Each row below holds a small network's activations on one input, seen along a few directions.
In each table, some parts of the input vary, and every possible input appears once, in random order.
Descriptions start from the smaller parts, as in this example, which fits no table here: one of 2 separate values, together with either a single point or one of 9 places along a line or (one of 5 places around a ring, together with one of 6 places along a line).
Shared parts are said once, and a part with two or three values counts as separate values.

A family of inputs:
R1:  -8  14  13   9  -4  -4  14 -16  -9  -6 -30 -35 -18 -14
R2:  -4   4  -2 -13   7   3  11  12  17   1   3 -19  27   6
R3:  11  28  10 -20  13  -2  11  -9   6  20 -15 -23 -16  -9
R4:   1   8  -8  15  10 -21 -12 -10  -9  24  21  27 -26  17
R5: -10  13   2   6 -15  14  10   3 -14 -33  -9 -15 -32  15
R6: -17 -13  13  14  -1   0  11  -3  -1 -14 -23 -38  30 -20
R7:   2 -12  -6   3  -5 -13  -6   1  12   0  20  -2  28   2
R8:  12  18  -6  -2  -7 -16  -4 -14   4   7  16   3 -20   7
R9:   5   3   1  14  18 -22 -10 -16 -11  37   9  18 -22  -6
R10: -21 -11   4  14 -11   0  12   5   0 -26 -12 -30  25   2
R11:  -7 -23  -3   9 -14  25  14  28  -4 -59 -10  -7  12  13
R12:  14  13 -10  -6  -9   2 -10  -3  -2  -7  22  14 -28  15
R13:  -1   6   0   5 -16  22  14  14  -9 -51 -15  -2 -37  18
R14:  23   5 -14  -7  -9  11  -5   7   1 -26  16  25 -33  19
R15:  15 -24 -15  -3  -7  14  -5  22   8 -33  20  20  15  13
R16: -10  24 -20 -26 -20  -8  -5   4 -29  -3 -25  25 -15 -28
R17:  -3  -2  -7 -17   6  22   7  22  11 -14  10  -9  18  13
R18:   5  26  -4 -21   4  18   5   9   4  -6   4  -4 -31  19
R19:  10   0 -18  10  13   9 -15   7 -12 -10  23  49 -38  28
R20:  -5 -27   4  15  23 -21 -14  -3  -3  28  14  14  25 -11
R21:  -8 -23  -7  16  13 -20 -15   3  -2  16  25  21  21  12
R22:  -9 -26  16  16  14 -19 -15 -15   3  46   3  17  28 -19
R23: -19  -8 -21 -25 -17  -5  -3  13 -21 -14 -21  20  33 -32
R24:   2 -15  17   2  -5 -13  -6 -18  15  29  -3  -6  36 -29
R25:  -5 -26 -12  11  12  -1 -19  12  -9   0  31  31  15  20
R26: -10  14  23  13 -14  -2   9 -26  -4  13 -42 -33 -15 -22
R27: -12  18   5  10 -13  -3  14  -9  -8 -19 -16 -25 -24   8
R28:   6 -16 -11  -2  -7   5  -9  11   5 -15  26   9  20   9
R29: -17 -16   0   9 -14  17  10  16  -7 -41  -5 -20  17  10
R30:  -2   2  19 -12   6   4  12  -9  18  31 -19 -24  36 -23
R31:   2   4  11  18   8 -19 -13 -26  -6  56  -3  20 -19 -15
R32: -21 -12  25  16 -11   2   9 -14   4   4 -34 -35  33 -27
R33:  10  30  20 -16   3   0   8 -19  11  39 -28 -21 -12 -16
R34:   1   1   6 -14  16   3  14   4  14  13  -9 -27  33 -16
R35:   6 -16   4   1   4 -14  -4  -6  10  12   8  -9  32 -21
R36:   5  32   0 -17   5   0  10  -1  10   8  -2 -15 -23  12
R37:  14  19  -7 -22   4  27   9  20   9 -25  -1   8 -37  23
R38:   7  -9 -11 -18   6  31  11  33  15 -32   4   3  13  17
R39:  14  14  14   0 -10 -16  -7 -29   6  40  -9  -3 -12 -23
R40:  17  13   4  -3   1 -17  -4 -20   1  20   3  -5 -15 -15
R41:   5 -32 -17   9  13   8 -14  22  -5 -18  25  43  11  24
R42:   3   6 -12  11  10  -1 -18  -1 -16   9  28  37 -33  24
Q: Changing only one part turns R12 into R28. The same change can be made to R18. Which row results?
A: R17
Q: Changing only one part turns R4 into R21. The same change can be made to R5. Which row results?
A: R29
Q: What is each input in this table made of?
A: one of 2 separate values, together with either a single point or (one of 4 places along a line, together with one of 5 places along a line)
Q: Which other rows does R34 become when the place on the line of 4 takes its other values? List them by row number.
A: R6, R20, R35
Q: A walk changes only the place on the line of 5. It starts at R13 and steps to R5. List the rest of the walk in order.
A: R27, R1, R26
Q: Which other rows does R25 become when the choice among 2 separate values takes its other values? List them by row number.
A: R42

A family of inputs:
R43:   7  15  12  -3  -9 -11   8 -20   1  10 -24 -24  -7 -27
R44:   6 -11 -11   7  -5  11  -1  10   5 -23  13  10  10  17
R45:   4 -10 -17   7  -2  17  -4  22  -8 -48  31  13 -21  37
R46:  13   1  -4  10  16 -28 -26 -21  -5  53  28  42 -17  -1
R47:   5  21  16 -11  12  11  12  -8  13  24 -16 -24  -9  -4
R48:  -3   9 -28  -3  -9  20   0  27 -21 -52  10  33 -42  37
R49:   2   8   7  -9  -3  -8   7  -3  17   9   0 -18   8   0
R50: -19   0  22  10 -16 -14   1 -27  -7  24 -30 -28  20 -37
R51:   3 -20  -9  -4   0  17  -4  25  -1 -29  10  25   0  16
R52: -21 -12  21  21   8 -20   6 -18  -4  27 -28 -26  30 -29
R53:   4   0  -8 -23   9   5   2  12   9   4   7  -4  29  -7
Q: What is each input in this table made of?
A: either a single point or one of 10 places along a line

A family of inputs:
R54:  -1 -14 -22   6  12  17  -7  33  -9 -17  21  31  -1  22
R55: -15  -7   0  -6 -14  24  28  21   9 -42 -13 -33  28  -4
R56: -11  -2  23   8 -12 -16  -8 -29  -3  11 -24   6 -19 -10
R57:   0   5  -9 -12   5  12  -3  22 -14 -11  14  27 -45  17
R58:   1  28  11   0  15   2   3 -21  22  27  -1 -11  -9  -5
R59:  -3 -26   5  33  -8   2  -2  -7  -9  14  -3   5  22 -23
R60:  -5  17   8 -15 -13  22  20   4   0 -37 -32 -41 -12   3
R61:  -2  -9  10   4   3 -21   0 -12  -3  31  -9 -11  39 -33
R62:  -4 -23  -8  20   2 -11 -15  12 -17 -20  10  14   7  18
R63:  31  21 -16 -17   3  -3   7   5  19  -1  14  15 -26  15
R64:   3   4   2  12   3 -14 -11  -7 -24 -18  -3  11 -33  20
R65:  19  -8 -11 -25   1  14 -14   9  13  -6  40  14  17   7
R66:   0 -12   2   2  15  -3   2  -4  23  28   4 -11  29   1
R67: -14  27   5 -10 -12 -23   1 -26  -8  42 -19 -13   3 -30
Q: Changing only one part turns R64 into R62. The same change can be made to R60. Which row results?
A: R55
Q: What is each input in this table made of?
A: one of 2 separate values, together with either a single point or one of 6 places around a ring
Q: A walk changes only the place on the ring of 6. It starts at R57 and steps to R64. List the rest of the walk in order.
A: R56, R67, R58, R63
